These are the activations of a small neural network, seen along a few directions. Each row is one input.
In each table, some parts of the input vary, and every possible input appears once, in random order.
A made-up example of a description, with smaller parts first: one of 6 places along a line, together with either a single point or one of 9 places around a ring or (one of 3 separate values, together with one of 5 places around a ring).
Shared parts are said once, and a part with two or three values counts as separate values.
In the rows, 128 means zero.

Other details of the inputs vary at random and push rows far along two fixed directions, the same in every table; ignore that.

Rows:
row 1: [100 112 102 105 144  82 101  99 111 134  96 125 123 138 110 128]
row 2: [136  64 144 155 124 137 103 113  83 115 172 102  90 132 110 147]
row 3: [113  96 115 117 156  95  76  86 110 136 114 119  95 141 106 104]
row 4: [127 108 132 138 147 150 100  98 102 140 167 125  77 113 122 121]
row 5: [ 92 105 111 112 155 100  78  85 106 146 107 126 119 141 103 121]
row 6: [159 164 149 153 115 190 176 171 144 120 169 161 124  98 172 141]
row 7: [143 136 173 183 150 250 122 124 112 124 215 165  77  90 155 156]
row 8: [159 127 139 129  73 104 187 194 148 107 118 128 177 133 157 150]
row 9: [132 119 147 134 117 170  85  93  97 123 165  87 111 114  87 142]
row 10: [103 118 117 107 142  88  74 101 131 117  76 135 122 142 111 132]
row 11: [134 168 106  93  76  58 180 170 169 118  60  90 217 150 114 122]
row 12: [144 160  96  88  82  69 202 163 146 137  84  98 218 148 113 108]
row 13: [136 110 134 143 151 146 112 109 118 133 161 135  84 123 130 110]
row 14: [153 164 154 153 122 197 171 170 149 133 168 166 135 102 171 133]
row 15: [147 173 133 118 105 130 184 184 172 143 116 157 174 118 167 119]
row 16: [133 167 107  94 106  62 178 178 180 120  49 154 196 144 158 120]
row 17: [113 117 125 108 131 106  68 100 121 136 111 117 104 121 110 128]
row 18: [134 155  96 100 117  58 199 172 165 129  64 150 190 151 158 104]
row 19: [123 118 122 131 145 133 117 109 107 135 143 130 102 122 126 127]
row 20: [108 123 118 102 131  92  80 106 123 130  90 121 123 128 112 134]
row 21: [103 115 121 107 137 103  66  92 113 128  99 122 108 125 107 141]
row 22: [103 103 119 114 152 111  77  88 106 155 122 119 109 134 105 108]
row 23: [151 154 141 159 134 189 194 163 135 140 179 165 134 112 169 124]
row 24: [153 161 161 166 128 217 170 164 141 129 183 171 124  99 171 144]
row 25: [130 156 116  95  76  55 180 178 173 114  55  86 211 163 117 124]
row 26: [101 123 115 103 132  92  83 105 122 123  86 130 125 130 111 142]
row 27: [101  98 109 119 160  92  78  83 109 125 104 127 102 145 104 119]
row 28: [128  91 139 163 125 159 139 118 111 108 176  79 115 139 102 146]
row 29: [140 147 130 127  80 111 206 188 173 101 109  96 198 145 137 148]
row 30: [110 117 108 112 141  98 111 106 112 135 109 126 121 133 119 125]
row 31: [107  97 111 113 158  84  75  84 110 135 103 118 103 145 104 110]
row 32: [109 109 124 111 147  99  56  91 122 124  94 123 103 137 106 126]
row 33: [127 114 127 137 145 148 111 106 105 137 158 129  90 115 126 122]
row 34: [150 152 146 169 138 209 192 158 129 135 192 170 124 108 172 133]
row 35: [126 123 130 113 133 106  86 115 141 129 105 130 113 129 123 117]
row 36: [153 152 129 141  93 127 219 180 151 116 130 104 175 149 134 123]
row 37: [155 153 144 155 128 187 192 164 141 146 183 161 128 109 170 114]
row 38: [119 106 114 126 125 106  99  87 105 127 125  70 126 144  73 121]
row 39: [138 136 171 184 151 250 122 123 111 120 213 170  77  92 153 159]
row 40: [129 112 147 142 150 160  70  99 118 120 148 134  78 117 123 129]
Each input here is: one of 2 separate values, together with either a single point or one of 4 places along a line or (one of 3 separate values, together with one of 5 places along a line).
Q: The inputs of row 39 and row 5 match in every part but the choice among 2 separate values. If row 40 is changed in the same way as row 39 into row 5, which row does it become?
A: row 3
Q: The inputs of row 4 and row 17 match in every part but the choice among 2 separate values. If row 30 is changed in the same way as row 4 into row 17, which row does it become?
A: row 21
Q: Which other rows does row 13 become when the choice among 2 separate values takes its other values? List them by row number.
A: row 35
Q: Which other rows does row 37 become when the choice among 2 separate values takes its other values? List them by row number.
A: row 15
Q: Which other rows does row 11 become when the place on the line of 4 takes its other values? List them by row number.
A: row 9, row 25, row 29

Rows:
row 41: [147 162 121 121  99 112 198 178 161 121 108 134 177 134 150 123]
row 42: [148 159 121 124 100 111 201 179 161 118 110 133 175 135 152 123]
row 43: [145 158 114 115  94  95 206 185 159 122 100 135 188 136 153 127]
row 44: [101  86 120 126 167 126  58  62  87 143 143 112  79 132  93 116]
row 45: [142 157 131 128 106 133 183 171 155 129 123 135 172 127 147 129]
row 46: [126 102 150 155 142 177  91  99 100 122 175 117  82 119 112 140]
row 47: [154 151 151 162 122 198 167 150 135 118 181 138 122 108 148 138]
row 48: [130 137 129 125 116 124 143 142 137 129 120 123 149 133 130 128]
row 49: [135 147 130 122 133 127 132 147 144 131 113 170 132 118 159 123]
row 50: [101 123  96  75 112  33 104 115 132 137  46  95 172 154  95 118]
row 51: [151 118 154 175 131 202 147 135 110 111 199 135  91 109 144 149]
row 52: [133 109 139 146 147 159 100 101 101 140 168 130  85 118 120 117]
row 53: [141 158 120 117 106 111 176 163 155 125 105 126 170 135 140 122]
row 54: [111 117 129 129 162 138  79  93 114 130 126 156  92 122 128 131]
row 55: [104  81 134 131 148 127  48  73  94 127 139  97  83 136  88 133]
row 56: [149 145 151 152 138 193 140 145 135 135 178 171  93  95 169 132]
row 57: [111 114 112 103 121  81 103 112 121 131  93 105 140 141 102 128]
row 58: [120  94 137 141 139 137  90 102 108 123 146 110  97 132 110 135]
row 59: [ 95 136  96  91 147  64 108 115 139 147  63 146 144 141 128 111]
row 60: [ 90 104 100  79 127  45  59  84 117 140  61  88 145 149  76 123]
row 61: [153 127 153 172 130 195 152 139 122 111 191 133  98 113 144 139]
Q: Describe the family of inputs behind these rows.
A: either one of 2 separate values or one of 4 places along a line or (one of 3 separate values, together with one of 5 places along a line)
Q: What sort of input is row 42?
A: one of 3 separate values, together with one of 5 places along a line
